These are the activations of a small network on made-up records, seen along a few directions, one row for each record.
After each row come some of the record's fields: Pato, Rono, Kevas, Nov, Fakeb, Nogir.
A field that a record lacks is written absent.
The largest differences between rows may come from other fields.
(in the rows, 500 means zero)
Strong random noise was added to every row along 3 fixed directions; ignore it. To show where, here is one row again and again, with new noise each time:
[559 517 592 342 595 449 155 767 694 560 445 598 324 327 562 391]
[739 731 613 702 574 329 390 957 507 520 583 682 252 241 552 421]
[318 434 568 332 268 574 506 394 493 555 575 350 546 348 502 511]
[353 502 628 400 331 421 410 497 448 659 522 435 417 243 506 434]
[362 405 560 243 382 584 342 471 618 546 507 408 504 380 526 475]

[466 387 581 358 413 435 618 429 635 432 251 445 691 646 563 520] -> <Pato:j2 Rono:p1 Kevas:absent Nov:d1 Fakeb:y1 Nogir:f3>
[718 734 519 844 419 543 649 790 564 392 626 610 471 575 426 558] -> <Pato:j2 Rono:p4 Kevas:e1 Nov:absent Fakeb:absent Nogir:f3>
[465 479 675 426 506 296 414 635 498 720 197 583 424 369 673 402] -> <Pato:j1 Rono:p1 Kevas:absent Nov:absent Fakeb:y3 Nogir:f2>
[575 407 445 392 491 719 511 593 790 386 634 453 545 652 442 629] -> <Pato:j1 Rono:p3 Kevas:e1 Nov:absent Fakeb:absent Nogir:f3>
[256 322 635 315 560 611 307 367 578 484 330 487 564 514 453 421] -> <Pato:j2 Rono:p4 Kevas:e2 Nov:absent Fakeb:absent Nogir:f3>
[474 406 523 345 367 430 585 215 436 515 277 475 614 641 574 490] -> <Pato:j2 Rono:p3 Kevas:absent Nov:absent Fakeb:y3 Nogir:f3>
[282 343 484 334 356 640 477 397 541 566 396 430 717 576 535 551] -> <Pato:j1 Rono:p2 Kevas:e1 Nov:absent Fakeb:absent Nogir:f2>
[561 450 396 398 502 589 427 515 722 325 589 399 628 656 535 580] -> <Pato:j1 Rono:p1 Kevas:absent Nov:d2 Fakeb:y1 Nogir:f3>
[560 471 468 396 633 686 454 674 667 433 533 461 510 521 526 448] -> <Pato:j1 Rono:p2 Kevas:absent Nov:d1 Fakeb:y2 Nogir:f2>
[545 349 337 435 555 342 457 277 378 620 539 347 495 476 453 435] -> <Pato:j1 Rono:p1 Kevas:absent Nov:d2 Fakeb:y1 Nogir:f3>
[478 639 538 659 457 213 505 394 240 524 592 542 326 253 523 424] -> <Pato:j2 Rono:p3 Kevas:absent Nov:d1 Fakeb:y2 Nogir:f1>
[551 420 457 348 481 525 425 487 596 692 621 497 387 508 404 475] -> <Pato:j1 Rono:p3 Kevas:e1 Nov:absent Fakeb:absent Nogir:f3>
[748 588 356 588 608 294 561 640 475 605 523 745 440 567 482 423] -> <Pato:j2 Rono:p3 Kevas:e1 Nov:absent Fakeb:absent Nogir:f2>
[547 534 564 563 330 513 654 633 566 511 362 483 589 588 494 588] -> <Pato:j1 Rono:p2 Kevas:e1 Nov:absent Fakeb:absent Nogir:f3>
[354 412 524 269 470 810 308 451 756 527 636 283 371 417 397 472] -> <Pato:j1 Rono:p3 Kevas:absent Nov:d2 Fakeb:y1 Nogir:f3>
[189 340 593 259 420 647 452 178 543 456 516 295 661 451 436 482] -> <Pato:j2 Rono:p3 Kevas:absent Nov:d1 Fakeb:y2 Nogir:f3>
[696 528 511 490 637 463 354 691 701 589 447 651 396 480 418 456] -> <Pato:j2 Rono:p3 Kevas:e1 Nov:absent Fakeb:absent Nogir:f3>
[378 422 545 205 461 375 259 361 663 766 440 423 433 474 452 477] -> <Pato:j2 Rono:p1 Kevas:e1 Nov:absent Fakeb:absent Nogir:f3>
[545 445 373 480 342 720 625 461 507 337 598 440 678 623 506 645] -> <Pato:j1 Rono:p2 Kevas:e1 Nov:absent Fakeb:absent Nogir:f1>
[444 542 393 625 472 379 564 301 348 256 462 442 541 583 623 563] -> <Pato:j2 Rono:p2 Kevas:absent Nov:d1 Fakeb:y1 Nogir:f1>
[245 371 468 369 496 683 475 377 523 539 526 291 548 497 498 589] -> <Pato:j1 Rono:p2 Kevas:e1 Nov:absent Fakeb:absent Nogir:f2>
[487 468 580 654 512 372 613 400 318 264 364 509 618 639 622 570] -> <Pato:j2 Rono:p2 Kevas:absent Nov:absent Fakeb:y3 Nogir:f3>
[422 497 541 542 271 669 801 504 452 536 673 482 591 460 464 518] -> <Pato:j1 Rono:p3 Kevas:e2 Nov:absent Fakeb:absent Nogir:f2>
[531 502 487 708 658 426 406 551 476 303 685 434 278 441 532 482] -> <Pato:j1 Rono:p3 Kevas:absent Nov:d1 Fakeb:y1 Nogir:f3>
[465 553 472 498 514 624 551 391 441 354 468 508 534 566 476 554] -> <Pato:j2 Rono:p4 Kevas:e1 Nov:absent Fakeb:absent Nogir:f1>
[470 371 355 455 643 612 497 400 539 270 411 475 624 697 562 620] -> <Pato:j1 Rono:p2 Kevas:e1 Nov:absent Fakeb:absent Nogir:f1>
[286 384 543 334 543 416 259 215 358 756 571 333 221 355 498 333] -> <Pato:j1 Rono:p3 Kevas:absent Nov:absent Fakeb:y3 Nogir:f3>
[838 697 318 680 541 522 722 670 562 454 749 588 351 507 421 581] -> <Pato:j2 Rono:p3 Kevas:e1 Nov:absent Fakeb:absent Nogir:f1>
[826 550 373 584 828 679 358 850 684  64 550 503 527 670 564 659] -> <Pato:j1 Rono:p2 Kevas:absent Nov:d2 Fakeb:y1 Nogir:f3>
[268 480 586 466 303 397 636 359 301 574 304 459 558 529 497 527] -> <Pato:j2 Rono:p4 Kevas:e1 Nov:absent Fakeb:absent Nogir:f2>
[160 299 649 365 364 555 494 124 481 449 258 361 691 525 564 558] -> <Pato:j1 Rono:p3 Kevas:absent Nov:absent Fakeb:y3 Nogir:f3>
[776 530 427 546 599 403 456 691 576 322 467 670 493 543 671 500] -> <Pato:j1 Rono:p1 Kevas:absent Nov:d1 Fakeb:y2 Nogir:f1>
[490 618 607 564 667 541 406 615 513 275 321 632 474 528 591 488] -> <Pato:j2 Rono:p4 Kevas:absent Nov:absent Fakeb:y3 Nogir:f1>
[472 522 490 629 430 579 689 464 453 365 667 438 440 459 515 679] -> <Pato:j1 Rono:p3 Kevas:e1 Nov:absent Fakeb:absent Nogir:f1>
[567 466 456 683 567 402 533 392 322 324 446 523 567 632 632 519] -> <Pato:j1 Rono:p2 Kevas:absent Nov:absent Fakeb:y3 Nogir:f3>
[461 551 524 601 266 347 813 340 263 669 527 441 533 312 484 442] -> <Pato:j1 Rono:p1 Kevas:absent Nov:d1 Fakeb:y2 Nogir:f1>
[447 479 439 696 518 342 567 344 181 434 487 433 338 354 509 458] -> <Pato:j1 Rono:p4 Kevas:absent Nov:d1 Fakeb:y1 Nogir:f1>
[254 425 655 450 401 872 534 468 610 296 635 375 678 572 445 597] -> <Pato:j1 Rono:p4 Kevas:e2 Nov:absent Fakeb:absent Nogir:f3>
[707 360 373 396 634 732 510 544 678 407 730 379 497 555 492 489] -> <Pato:j1 Rono:p1 Kevas:absent Nov:d1 Fakeb:y2 Nogir:f3>
[674 507 332 513 411 699 813 404 502  90 440 533 715 883 609 621] -> <Pato:j2 Rono:p4 Kevas:absent Nov:absent Fakeb:y3 Nogir:f1>
[584 485 383 500 440 646 636 464 508 648 833 361 404 466 327 511] -> <Pato:j1 Rono:p3 Kevas:e1 Nov:absent Fakeb:absent Nogir:f3>

Here are new rows. What are their fields?
[630 676 534 735 569 221 510 554 193 560 379 686 421 406 561 485] -> <Pato:j2 Rono:p2 Kevas:e1 Nov:absent Fakeb:absent Nogir:f1>
[300 447 385 508 350 504 524 101 208 499 645 324 563 416 532 445] -> <Pato:j1 Rono:p2 Kevas:absent Nov:d1 Fakeb:y2 Nogir:f1>
[469 516 621 482 465 312 495 527 434 626 394 638 566 463 441 469] -> <Pato:j2 Rono:p3 Kevas:e1 Nov:absent Fakeb:absent Nogir:f3>
[333 422 486 392 465 293 427 216 474 478 339 463 555 522 612 462] -> <Pato:j2 Rono:p1 Kevas:absent Nov:d1 Fakeb:y1 Nogir:f1>
[417 371 412 409 694 655 438 197 525 372 594 348 513 588 471 516] -> <Pato:j2 Rono:p3 Kevas:absent Nov:absent Fakeb:y3 Nogir:f3>
[659 644 446 548 507 587 604 795 581 506 681 488 461 566 482 566] -> <Pato:j1 Rono:p2 Kevas:e1 Nov:absent Fakeb:absent Nogir:f2>
[478 412 597 336 558 521 457 478 578 351 423 432 478 525 483 514] -> <Pato:j2 Rono:p3 Kevas:absent Nov:d1 Fakeb:y1 Nogir:f3>
[422 511 576 527 340 487 626 321 397 560 487 402 559 502 604 522] -> <Pato:j1 Rono:p1 Kevas:absent Nov:absent Fakeb:y3 Nogir:f3>
[496 470 401 596 368 380 536 374 256 611 588 455 503 513 383 459] -> <Pato:j1 Rono:p4 Kevas:e1 Nov:absent Fakeb:absent Nogir:f3>
[353 405 487 372 471 614 366 347 492 539 591 454 434 357 446 542] -> <Pato:j1 Rono:p3 Kevas:e1 Nov:absent Fakeb:absent Nogir:f1>
[464 311 358 400 622 707 421 285 548 313 475 428 469 541 595 578] -> <Pato:j1 Rono:p3 Kevas:absent Nov:absent Fakeb:y3 Nogir:f1>
[272 446 596 554 325 333 566 422 240 771 585 502 447 281 481 388] -> <Pato:j1 Rono:p3 Kevas:e2 Nov:absent Fakeb:absent Nogir:f2>
[195 469 582 480 251 480 648 328 313 603 443 341 652 422 466 583] -> <Pato:j1 Rono:p2 Kevas:e1 Nov:absent Fakeb:absent Nogir:f2>
[415 714 657 825 400 326 683 491 106 470 483 522 367 176 461 453] -> <Pato:j2 Rono:p4 Kevas:absent Nov:d1 Fakeb:y2 Nogir:f1>
[569 645 544 646 320 859 811 843 722 395 747 523 559 517 460 670] -> <Pato:j1 Rono:p3 Kevas:e1 Nov:absent Fakeb:absent Nogir:f2>
[563 403 428 546 586 363 595 278 457 475 401 450 593 548 502 441] -> <Pato:j2 Rono:p1 Kevas:absent Nov:d1 Fakeb:y1 Nogir:f3>
[323 447 535 428 437 557 566 351 430 581 631 380 473 336 425 394] -> <Pato:j1 Rono:p3 Kevas:absent Nov:d1 Fakeb:y2 Nogir:f2>
[650 581 449 608 657 588 421 800 621 574 770 595 265 390 418 502] -> <Pato:j1 Rono:p3 Kevas:e1 Nov:absent Fakeb:absent Nogir:f2>
[529 475 333 614 540 361 667 374 296 600 681 465 419 464 437 509] -> <Pato:j1 Rono:p3 Kevas:e1 Nov:absent Fakeb:absent Nogir:f2>
[865 739 553 810 440 446 750 860 438 529 639 704 361 489 518 528] -> <Pato:j1 Rono:p3 Kevas:e1 Nov:absent Fakeb:absent Nogir:f3>
